Each row below is a small network's average activation on inputs in which a field has the value named, seen along a few directions.
Related values have similar rows: they may be neighbours, one step apart, or belong to one group.
Strong random noise was added to every row along 2 fixed directions; ignore it. To show where, here is one row again and again, with new noise each time:
[  97  214 -181  209  291 -285  -40 -100  427  169  190   53  237  -70
   67]
[ 214  -40  -17  528  451   32  401   18 -106  105  -41 -382 -301  320
 -160]
[-136  207  -84  -13   52 -213  -49 -210  351   83   24  112  167  -57
  112]
[ 272 -156   56  677  528  175  601   74 -347   78 -143 -582 -545  497
 -263]


Values of PIFI:
lan: [ 171  228 -222  116  365 -188 -153  -85  609  149  192   64  362 -180
   59]
rom: [-256  189  -26 -490 -788  -94 -495   64 -168 -319 -196  384  242 -149
  172]
velep: [-374 -139  447 -303 -643  333  -15  -20 -295  -12 -151  -92  -21   65
  191]
vop: [ 397 -356 -117  230  177   30  201  406 -715 -193  -72 -131 -172  161
 -238]
veb: [ 167  -10 -275 -386 -148 -215 -273  203 -233 -179   -5  290  313 -343
  -37]
diri: [ 181 -145   18  463  658 -204  314  121  164  159   43 -309 -231  -76
 -185]
suvu: [-107   55   22 -125  134  157  124 -187  172  -27 -223  -47  -66   42
   42]
luvo: [ 453  -87 -201  232  189   29 -315  124  240  334  678   77  195 -131
   84]
bub: [ 266   12   76  198  115  123 -132  242  190  119  578  118   75  -46
 -160]
The values of PIFI form 3 separate groups.
Q: Which other values are in the same group as lan? Give them in the order they are listed.
A: diri, suvu
Q: Which other values are in the same group as veb? Give them in the order they are listed.
A: rom, vop

Values of MINUL:
leter: [ -95 -430  398  386  309  383  518  -34    0  124 -231 -547 -704  485
 -222]
gaped: [  21 -384  172 -253 -459  449   36  189 -720 -194  -35   -8 -222   91
  -18]
sir: [-363  -52  143 -755 -858  174 -405  130 -206 -356 -137  529   42  -79
    8]
kerag: [ -50  101 -226   56 -128  192  266 -215 -659 -341 -570 -274 -680  527
 -195]
mato: [-754  -16  159 -636 -507  191  277 -494 -580 -463 -784   73 -476   67
    5]
fakub: [-539  157   99 -755 -672  -54 -449   -6  -23 -189  232  850  218 -346
  122]
zigon: [  -2 -143  174  349  414   84  250 -246  281  374  170 -348 -237   67
   50]
viz: [ 489  116  116  544  517  200  281   23  411  315  -20 -641   67  248
 -123]
gebog: [-418   78  112 -143 -277 -372   49  -24 -227 -113 -480  -30  308 -159
  289]
The values of MINUL form 3 separate groups.
Q: Which other values are in the same group as gaped? Give them in the order they are listed.
A: sir, fakub
Q: Which other values are in the same group as kerag? Give them in the order they are listed.
A: mato, gebog
